Here are a small network's activations along a few directions, averaged over the inputs that share one value of a field.
Values that are neighbours, or in one group, have similar rows; names and order tell nothing.

Values of BILI:
tepaz: [ 34  -9 -41 -23  -3 -13  18 -10 -29  98  30]
vam: [-14  38 -67 -13  -8  16 -15   5 -64 -10  56]
mubid: [  1 -30  53  34  25  21  -7   9  64  -5 -41]
tular: [  3   9  16  12  -3 -39 -21  10 -49 -64  30]
fad: [-10   0   9 -26  10  27  26 -21  45  73 -51]
vinep: [-14  -8  29  16 -21 -13  -1   6  34 -92 -24]
BILI is arranged as a ring.
Which values are neighbours of mubid? Give them in the order they are listed.
> fad, vinep

Values of GUL:
velom: [  2 -25  29   6  -5   6  -7  -5  39 -47 -42]
zavis: [  7 -11  -3   0   6  32  10  -1  43  52 -17]
fifu: [-10  -4  52  22  -1 -19   5 -12  17 -41 -25]
lumi: [ 17  -5  -5 -21   1  10  -1 -11   5  62 -19]
tiv: [  0 -20  24  25  12  24 -12   2  56   2 -20]
sazo: [  9  36 -30 -20  13  -7 -11  14 -72 -11  37]
vuvo: [ 12  18 -48   2   0   3   9 -11 -42  33  30]
dokuz: [ 16  10 -38 -19   1  -1  16   3 -14  51   7]
mak: [ -8   9 -30 -39   8  -7  10 -12 -35  51  22]
gen: [-17  24 -42 -22  -6 -15 -13   7 -44  25  30]
lezot: [  1 -19  29  23 -14 -23  -4  17  27 -68 -21]
fum: [ -1 -25  34  10   6  25  18  11  32  38 -34]
nen: [ 10 -11  40  33  -7 -29 -20  -2  -9 -80   9]
rusi: [-22  27 -36   1 -17   7 -14  -7 -75 -23  46]
dezi: [  3  -2  30  20  -8 -20 -11   9   4 -79 -10]
les: [ -9  39 -48 -32  -7  -8   1  -7 -49  -2  42]
kod: [  4 -10 -15 -18   6  26  12 -13  31  61   3]
dilot: [  5   6 -23 -26  -9   7  25 -15   0  63   5]
tuvip: [ -6 -10  33  12  10  17   4   9  47  24 -33]
muke: [-12 -18  22  24  18   6  13  -1  47 -22 -33]
fana: [  0 -10  24  17  -6 -33 -29  26  -8 -88  22]
GUL is arranged as a line.
A walk along GUL starts at rusi and steps to its neighbour sazo. Put zavis, kod, dilot, muke in the order it reaches them.
> dilot, kod, zavis, muke
What is the length, in steps, of the shortest route from vuvo to tiv?
> 9
Which values are neighbours of nen? Give them in the order they are listed.
> dezi, fana
Which values are neighbours of fifu? Give them in the order they are listed.
> velom, lezot

Values of BAPAG:
suv: [  3   8  13  12  -6 -39 -13  10 -42 -56  24]
tem: [  3  19 -30 -47  -8  -8  25 -25 -29  75   1]
lafa: [  5 -16 -11  -2   9  35  13  -4  44  61 -20]
lal: [ -5  22 -51  -5  -4  15 -18   6 -49  -7  50]
nif: [ -9 -16  49  23  26  23  -8   5  50  -6 -40]
kamiz: [  2 -17  29  19 -17 -25   2   8  25 -67 -14]
BAPAG is arranged as a ring.
Which values are neighbours of nif? Give them in the order they are listed.
> lafa, kamiz

Values of REZE:
gogur: [  9   5   7  41   9 -29 -28  30 -48 -57  44]
nerik: [ -7  18 -48 -42  -1  34  11 -21 -12  72   6]
moro: [ 24 -47  46   0 -19 -30  24 -12  63  -4 -44]
puz: [ -1  33 -59 -12 -15 -12   8   6 -58  15  44]
duv: [ -7 -10   7   2  31  56  -7  -5  40  54 -24]
nadob: [-18   2  46  10  -5 -18  -8   2  14 -80 -26]
REZE is arranged as a ring.
Which values are neighbours of moro? Give them in the order they are listed.
> duv, nadob

Values of TEVO:
vazub: [  4   1  12  15 -16 -39 -13  11 -29 -76  23]
zet: [  2   0  10 -17  24  19  15 -14  17  90 -29]
tubub: [ -9 -21  35  10   9  28   9  -3  73   7 -53]
zoni: [ 14   7 -62 -30 -16   3  15 -10 -30  62  34]
teke: [  5 -27  48  34   2 -13 -12  13  35 -63 -17]
dom: [-17  40 -42 -13  -4   2 -15   4 -66 -20  43]
TEVO is arranged as a ring.
Which values are neighbours of tubub? Give them in the order they are listed.
> zet, teke
